Each row below holds a small network's activations on one input, seen along a few directions.
Each table varies a few parts of the input and shows all the possible inputs, shuffled.
Descriptions start from the smaller parts, as in this example, which fits no table here: one of 5 places around a ring, together with either a single point or one of 9 places along a line or (one of 3 separate values, together with one of 4 places along a line).
Shared parts are said once, and a part with two or three values counts as separate values.

Rows:
R1: [-15   5 -17   0   7  28  14  41   8 -26 -44 -18  17  -3 -35   0  -6]
R2: [-49 -24  47 -18 -21  43  49  -5 -10 -12  40  -5 -20   6  19   6  33]
R3: [ 52   7 -13  26   9  -3  -9 -11  29  41 -22  59 -11  -5  14 -16 -34]
R4: [-13  -5  -8 -27 -34  13   9  -2   7 -42 -19 -44  32   1 -12   6  13]
R5: [ 41  -1  26 -25 -12 -30 -19 -18 -45  27   3 -13  -2 -21   1  35   4]
R6: [-28  19 -35  47  13  37  12  36   5  -5 -10   5   2  19   6 -46 -15]
R7: [ 51 -18  14 -44  -9 -34 -30   2 -25   4  -4 -23  -1 -18  15  27 -11]
R8: [-59 -29  35  -9   7   4 -21 -11  33 -46  21  -2  15  26   6 -20  32]
R9: [ 65  -3  11 -15  -3 -35 -17  -9  -3 -14  -8 -13  -6 -18 -10  26   5]
R10: [-25  -3 -17  29   8  40  -7  58  25   4 -30  -3   9   7 -13 -31   7]
R11: [ 54  19  26 -11  -1 -39  -6 -27 -30  28  -9 -14  -9 -16 -21  19   7]
R12: [ 69  11   3  17   2 -30  -8 -27  -5 -18  10   7  -1   5 -13  26 -14]
R13: [ 39  11  -4  20  -1  -3 -17 -10   8  67 -37  60 -28 -33  -3  -8  -2]
R14: [-38  13   7   8  30  35 -27  35  55  -2   6  -2  -3  15  11 -30  30]
R15: [ 27 -16 -11 -21 -15 -31 -27 -13 -27   2  43 -19   8  -7  10  33 -49]
R16: [-38  18 -24  15  12  22  35  27 -25   5 -38  -4   5  -1 -29  21   2]
R17: [ 56   3  -1 -12  -8 -35 -17 -11 -26   0  25  -5  15   6  10  17 -25]
R18: [-26 -35  36 -29 -31  28  43  26  15 -29  41 -10  12  17  20 -19  36]
R19: [-86 -16  31  10  19   6  -8 -43   1 -24  28   2 -11  12   9  -2  37]
R20: [-57   3 -17  48  18  40  19  21  -1  27 -30   5 -24   0 -11  -6   9]
R21: [ 28 -38  -3 -40 -23 -29 -40  -1 -21   8  24 -33   4 -25   0  48 -27]
R22: [-53  -7  11  12   5   0  -9 -18  22 -49  54   1   8  34  15 -42  23]
R23: [-12  13 -31  -7 -27   8  27  -5 -11 -52  -1 -18  21  20   6   1  -4]
R24: [ 51  -6 -20   0   8  -9 -25   7  38  54 -40  52 -25 -23   7 -14  -6]
R25: [-40  31 -11  30  36  32 -16   9  18 -11  31  12  -1  25  21 -53   9]
R26: [ 12 -15   7 -36 -31 -30 -33 -16 -41  41  26 -31  -4 -20  -7  44 -22]
R27: [ 56  -2  -9 -13  18 -36   2  -6  20  28 -37  17  -4 -25 -12  -4 -19]
R28: [ 34  17   2  10  12 -46  10 -16  -2  46 -30  24  -5 -28 -24   9  -6]
R29: [-39   6   3 -14 -28  10  20 -25 -18 -19 -22 -40  13   2  -3  25   5]
R30: [-64  16  -2  32  45  36 -13  -3  13  19   6  13 -28   6   5  -9  45]
R31: [-16  31 -35  19   0  19  33  29  -8 -30 -19  -3  22  18 -15 -12 -36]
R32: [-26 -16  13 -20 -25  29  58   8 -13 -41  56  11  -9  31  33 -34  17]
R33: [ 51  12 -12  19  23 -41  15 -19  17  19 -14  34  11  -4  -3   1 -38]
- Changing only one part turns R18 into R2. The same change can be made to R7. Which row results? => R5
- Describe the family of inputs behind these rows. => one of 3 separate values, together with either one of 5 places along a line or one of 6 places around a ring
- Change only the choice among 3 separate values in R30. List by row number the other rows that result. => R14, R25

Rows:
R34: [ 50 -13  13 -28 -11 -30 -15 -10  -8  22  -5   2  -6 -22   3  26 -13]
R35: [-66  -9  27  -3  -2  19   2  -6   5 -20  -4 -26   4   3   0   8  43]
R36: [ 41 -13  17 -19   4 -37 -41 -14 -12   4  13 -11  -2 -15  -3  23  -4]
R37: [ 16  33 -12  33  22   7   5  15  -9  38 -40   9 -11 -14 -18   1   0]
R38: [ 22  23  -6  23  12  14  15  26  -4  49 -45  20 -12 -25 -14  -3  -6]
R39: [-26  10   7  36  30   2 -25 -15  41   6  31  57 -22  14  31 -52  11]
R40: [ 29  -5   0 -10  -1 -34 -25 -20 -17  16   4  -2  -6 -16   3  27 -21]
R41: [-75   4 -16  18   8  33  -6  18   8  -4  -4 -16   5   7  -3 -17  19]
R42: [ 20  15 -22  13  -1 -12   0 -11 -11  31 -27  18   2  -8 -13  12 -22]
R43: [-25  10 -34  17  -1  31   2  27  10 -23  -8 -11  13  21  -5 -16 -14]
R44: [ 21   1 -13  -6  -3 -25  -3 -26 -19  23  -7   9   0 -19   3  25 -19]
R45: [ 22  -4 -23  -8 -17   7  17  25  11 -29   0   3  15  15 -11  -9 -20]
R46: [  3   5  -7 -20 -21  -5   5 -16 -14 -36  21 -12  23  21  12  -5 -16]
R47: [-62   4   2  11  25  22   1  20  15 -14 -17 -17  -1   5 -16 -10  26]
R48: [-10   1 -25  13 -11  25  22  40  14 -17  -7  -8   2  15  -3 -19  -2]
R49: [ 15  -2   0 -21  -9 -11  13 -12 -11 -40  10 -19  20  22   1   2  -3]
R50: [ -1  -3  25  18  18  14  -5   1  58  16  22  61 -25   9  25 -55  26]
R51: [ 33   6  -8  -1  -8  -9  14   0   1  29 -34  22   0 -16 -13   8 -19]
R52: [ -8   7  20  33  44   6 -18 -16  49   8  20  53 -18  19  23 -55  28]
R53: [  4   5 -32   7  -7   6   7  14   0 -36   7  -5  23  25 -10 -12 -28]
R54: [-57  -4  -3   6   0  30  12  35  20  -1 -16  -8  -4  -5  -4 -13  25]
R55: [-55 -13  23 -14 -21  15   5   6   7  -5   2 -18  -6  -9   9   3  40]
R56: [ 14   1 -23   5  -2   9  15  11   2 -40  -2 -11  23  26 -10  -4 -15]
R57: [-73  -6  10   0  -9  23  -2  -5   2  -6  13 -25   4   6   5   4  32]
R58: [ 53 -29  21 -28 -12 -27 -36  -2  -9  11  16  -9  -3 -24  10  23  -7]
R59: [-14  15 -24  20   9  22   7  25  14 -31 -15 -15   8  17 -12 -12   0]
R60: [ 36 -14  10 -19  -1 -44 -59  -8 -18  12  27 -14  -2 -15   8  26 -22]
R61: [ 34   2  -4 -14   1 -30   6 -30 -19  14 -22   9  -3 -15  -6  21 -10]
R62: [-39 -13  24  -9  -8  17  18 -17 -30 -18  59 -21  -5  19  14   7   8]
R63: [-19 -21  35 -24 -20  21  31  -9 -21 -15  46 -12 -14  11  13   5  12]
R64: [  3  31 -18  39  23   9  -3  18 -11  49 -30  15 -10 -19 -14   1 -11]
R65: [ 32  10  -5  17   6 -17  13  -7  -6  27 -38   9   1 -10 -17   8 -15]
R66: [ 44  -4   9 -17   4 -32 -16 -24  -6  13  -7  -9  -4 -19  -5  30 -11]
R67: [-28  -9  27 -12   0  11  22 -19 -24 -28  43 -25  -4  17   5  13  22]
R68: [ 44 -11   0 -24 -14 -24   8 -16 -11  21 -20  10  -3 -27   6  16 -14]
R69: [ 22  -9   4 -30 -26  -5  13   3   4 -27  16  -8  15   4   6  -6  -3]
- Describe the family of inputs behind these rows. => one of 3 separate values, together with either a single point or one of 5 places along a line or one of 6 places around a ring
- Changing only the choice among 3 separate values turns R49 into R69. The same change can be made to R37. Which row results? => R38
- Change only the choice among 3 separate values in R39. List by row number the other rows that result. => R50, R52
- Change only the choice among 3 separate values in R41. List by row number the other rows that result. => R47, R54
- Change only the place on the line of 5 in R37. List by row number the other rows that result. => R36, R61, R65, R66

Rows:
R70: [-81 -14  25 -11 -10  40   3  32  12 -14  -6 -19   6   7  14   1  38]
R71: [ 51 -19   9 -58 -40 -27  10 -31 -52 -12  24 -38 -18 -10  -2  67 -22]
R72: [  5   1 -15  19  18 -23 -13  11  16  12  28  17   1  11  13 -28 -24]
R73: [ 31   5  -6   3   7 -11 -26  21  21  42 -50   8  -4 -44  -2  13  -9]
R74: [-40  12  27   7  13  27  20 -17  23 -11  21   0 -14  14   7 -22  36]
R75: [ 43 -19  41 -43  -9 -46 -14 -55 -31  -3  41  -2  -7 -21  16  46  20]
R76: [ 23   4 -15  23  16 -28   4  -2  -1  -1 -39   0  28 -10 -39  20 -35]
R77: [ 28 -19   9   6  -2  -7 -14  14  34  17 -33  18   4 -19 -18   0  -9]
R78: [ 35  11  19  13  17 -18   7 -20  14  35 -16  52 -14  -2  -8 -13  18]
R79: [ 35   3  -6  12 -21  13  37   8  -9  23 -25  20   5 -15 -25  12 -41]
R80: [-95  -6  -2  20   9  31 -21 -13   9   2  26  -3 -12  13  11  -6  23]
R81: [ 40  27 -18   5  -8   6  20  17 -22  46 -41  22 -12 -33  -9  18 -30]
R82: [ -1  -6 -12  14  17  11 -27  -5   9 -13  32  16  -5  34  21 -20   6]
R83: [ 36 -21  31 -28  -9 -45 -42 -44 -46  16  53 -29   4 -21  23  42  -8]
R84: [-84  15  -9  11  -7  23   9   7 -23 -42 -12 -32  11   9  -9   6  19]
R85: [ 20   2 -10  -8  23 -10  16 -13  31   1  13  36 -15   7  16 -30  12]
R86: [  0  20 -30  12  -4   4 -16   6  -3 -53   0 -12  19  34  -1  -2  -3]
R87: [ 21  16 -11  28  24 -25 -38   3  -4  74 -29  16 -24 -20   0 -13 -21]
R88: [ 28   4 -32  -5  -6  24  38  16   3  -4   6   6  11   3   5   0 -31]
R89: [-67 -12   5   9 -17  40  56  19 -16  -3  -6 -21  -3  21  11  -8  17]
R90: [  7   8 -48   8  12 -15   6   5  12 -24 -11 -11  22   6 -12 -17 -28]
R91: [ 16   0 -20   6 -29  21  29  18  -8 -32  17  12   2  30   8  -4  -4]
R92: [-50  -2   6  17  21  28 -15   6   0  -4  36  -8  -3  18  -4 -26  14]
R93: [-27  -3   5  10  -5  46  49  22  -9 -14  18 -27  12  15 -12 -10   9]
R94: [-38 -10  23 -10   3  39   1  32  24 -27  13 -21   1   4  -3 -14  30]
R95: [-43  25 -11  13   6  18   4  17 -18 -49   4 -32  13  16 -32  -4  20]
R96: [  5 -18   7 -13 -20  15  -9  18  33 -36   4  -2   7  13  18 -28   8]
R97: [ 20   1   6  39  21 -20 -24   0  11  39 -10  27  -5  -2  -8  -6 -24]
R98: [-72  -7  29   5   7  19  17 -20   7  -8   5  13 -22  10  16 -18  47]
R99: [ 15 -20 -13  -9  -9 -11   1  26  37  -8  -5   4  -3  -9   1 -30  -4]
R100: [ 29   4  10 -68 -26 -45 -28 -28 -47 -14   7 -38  33  -4  -8  62 -33]
R101: [ 30  40 -34  15  21 -18 -21   5 -17  25 -65  -9   7 -29 -14  19 -27]
R102: [ 33  23   0  19  19 -20  -1 -16   7  68 -34  40 -21 -27  -4  -4  12]
R103: [ 11   0  14  -1   7   7   4 -22  18 -22  13  30  -9  24  29 -38  25]
R104: [ 39 -46  27 -59 -38 -43 -22 -19 -17  -6  22 -33   4 -24   2  38   0]
- Changing only one part turns R104 into R75. The same change can be made to R70. Which row results? => R98
- Describe the family of inputs behind these rows. => one of 5 separate values, together with either a single point or one of 6 places along a line
- Change only the choice among 5 separate values in R90. List by row number the other rows that result. => R72, R85, R88, R99
- Change only the choice among 5 separate values in R77. List by row number the other rows that result. => R76, R78, R79, R97

Rows:
R105: [-59  22   0  40  14  20 -11  -2  14  24  -4  25 -10  -8   6 -15  16]
R106: [  2 -19   7 -22 -27   5  -4  -5  -3 -24  61  -4   3  21   8  -5 -15]
R107: [-24   0   9 -17   7  -9 -16 -17 -18   2  23  -9 -10   0   0  20  25]
R108: [-14  14 -47  32  18  41  -9  36   5   5 -35  -3   7   6  -3 -18 -22]
R109: [ 45 -17  -4 -17 -23 -25 -26 -17  -4  39 -14  17   3 -23   3  27 -23]
R110: [ -8   1   7  -9 -11   8   2 -19  21 -44  16   5  12  15   8 -26  12]
R111: [  0  10 -13   2  -3  -3 -10   8 -13 -29 -22 -30  24   7 -16   6   8]
R112: [ -2 -24  36 -26 -26   8  24  18 -12  -3  18 -16  -2  -4   8  27  -3]
R113: [ 38  23 -27  10   4 -26  39 -21 -22  33 -11   7   7 -10 -16  -1 -19]
R114: [  0  12 -16 -14 -10 -10  -6  17 -18 -16  -2 -32  17   5  -7  25  -3]
R115: [ 57  14   5  -5  27 -37 -26   4  20  30 -16  17  -2 -27  -9 -12 -10]
R116: [-24 -21  27  -9  -3 -10 -19 -13 -21   7  39 -25 -21   2  11  25  -2]
R117: [-13   7 -30  12  19  11   0  19   7 -13 -27  -9  14   6 -32  -1 -21]
R118: [ 54 -10   6 -12  -1 -39 -50   4  19  19 -19  25  -1 -46  14  18 -15]
R119: [ 32   0 -17 -12 -28 -20  16 -26 -24  32 -11   8  -7  -4  -8  19 -25]
R120: [-45   5  14  16  30  -8  -5 -20   6   7  -4  11  -2   6   0   5   7]
R121: [  0 -15   1 -18  -7  -4  -2 -10   0 -38  41  -9   1  23  10 -13   9]
R122: [-11  -6  -5  10  13   7  11  -6  26 -27  21  10   3  22   5 -37  -3]
R123: [-28  11 -15  31   0  23   1  23  24   3   2  33  -4  22  20 -49  -2]
R124: [-21   4  -4  23   4  48  22  36  25  20 -25  24 -17 -10   5 -28  20]
R125: [ -6  -6  20 -18 -11  10  27  -7   4 -17 -19 -12   5  -4   9  -1  34]
R126: [-16 -13  10  10   6  12  39   9  26  -1 -21   3  -4  -5  -5  -8  14]
R127: [ -2 -14  21 -29 -12   9  25  10 -14 -10   4 -11  -4  -4   5   9  26]
R128: [ 73  29  -1  41  30  -1   3 -14 -17  21  -5  22 -19  -2 -11   2 -10]
R129: [-28  -1  21  -1   9  -8 -18 -27 -10 -11  -2  -8  -1  11   4   8  31]
R130: [  0  -9  -6 -17 -19  -4  -9  20 -22 -10  12 -39   8   0  -9  24 -30]
- Describe the family of inputs behind these rows. => either one of 6 places around a ring or (one of 4 separate values, together with one of 5 places along a line)
- Start at R109 and move only the place on the ring of 6, one step at a time. The first step leads to R119. Which rows follow, in order? => R113, R128, R115, R118
- Change only the place on the line of 5 in R129. List by row number the other rows that result. => R105, R107, R116, R120
- Change only the choice among 4 separate values in R125. List by row number the other rows that result. => R110, R111, R129

Rows:
R131: [ 22  -3  -2   1 -21 -20  -5 -30  22  -5  29  30   0   9  17 -21  11]
R132: [ 47  15 -27 -17   0 -28  15   6 -34  45 -32   8 -11 -27 -17  30 -38]
R133: [ 57  15 -20 -11  -3 -32 -10   6   7  36 -47   4  16 -32 -18  20 -38]
R134: [ 56  29   0  12  10 -19 -12   2  16  17 -43   1  -6 -45 -18  -7 -10]
R135: [-57  11 -23  23   6  58  40  31  -6  -9 -14  -4   6  16 -11  -8   9]
R136: [-20  -4  11  22  17  24  -8 -16  -6  35  18  22 -23   5   9 -11  17]
R137: [ 71  12 -12   2   2 -28  -5 -17  -3  -8  12   6   9  11  -4  14 -23]
R138: [-38  -5  14  -2  20  -3 -29 -18  -9  -4  20 -11 -23   5  17   5  17]
R139: [ 47 -15  24 -24  -3 -13   5 -13  -7   8  11 -11  18 -18  -4  31   2]
R140: [ 32  -4 -13 -30 -21 -36 -30 -11 -31  11 -21 -36   8 -17 -17  47 -36]
R141: [ 20  14   2 -20  14 -30 -12 -30 -10  -5  -2 -26  -7  -5 -27  44 -17]
R142: [-76   6 -11  14 -11  33   8   9  -9 -42   5 -40  29  26 -14  -5   6]
R143: [ 47 -21  -5 -51 -35 -28   5  -4 -25   6  -5 -17   6 -35 -10  51 -15]
R144: [ -9 -11  -7  15  14  13  11  12  15 -35  32  -4   2  31   7 -43   1]
R145: [-40   4   5  25  17  37  12   7 -13   9   8   7 -12   2  -8 -20  15]
R146: [-22  -5  22   1   7 -28 -15 -36  -5  -4  11  -1   7   0   4   4   4]
R147: [  8  10   0  13  -6 -23 -18  -6  30  22 -26  43  -9 -18   4 -15  12]
R148: [ 48  24  -1  20  17 -12  17  -5 -21  26 -18   9 -14 -20 -24  12   0]
R149: [-27  13 -25  27 -14  38  22  11   9 -56  -1 -16  19  36  21 -34  -4]
R150: [-16 -17  39 -39 -10  14  -2  -4  17   2  39  -1 -22   3  26  -4  27]
R151: [  7   9  13  23   7 -11  11 -16 -24  31  -3  31  -7  -9  22 -11  11]
R152: [-26   1  -4  32  15  14  -4  47  35   3  -6  11   0  -4  -8 -34   9]
R153: [  4 -12   7  -2   5  16 -28 -14  27  -5  32  17 -18  18  19 -26   0]
R154: [ 75  -1 -30 -28 -14 -39  -8 -10 -20   8  -5   5  16   3  -5  26 -64]
R155: [-68  -4   3  13   9   5  -5   8  -4 -22  22 -26  -2  14 -14  -5  13]
R156: [-59 -28  10 -17 -31  37  30  25 -16 -52 -11 -24  15  40   3 -10  28]
R157: [  9 -18  33 -18 -20 -19  12 -22  -6   2  21   8   4  -3  34   9  26]
R158: [-49   2 -26  30  -3  42  15  53  29 -25 -40   1  12  11  -3 -15   6]
R159: [-31 -27  27 -14   1  24  22  27   8 -16  40 -20   5  12   3 -12  18]
R160: [-11   9  -4  -1  32  14 -35   9  35  28 -24  33 -20  -6  17 -13  14]
- Changing only one part turns R149 into R142. The same change can be made to R153. Which row results? => R138
- Describe the family of inputs behind these rows. => one of 5 separate values, together with one of 6 places along a line
- Start at R156 and move only the place on the line of 6, one step at a time. The first step leads to R159. Which rows follow, in order? => R150, R157, R139, R143
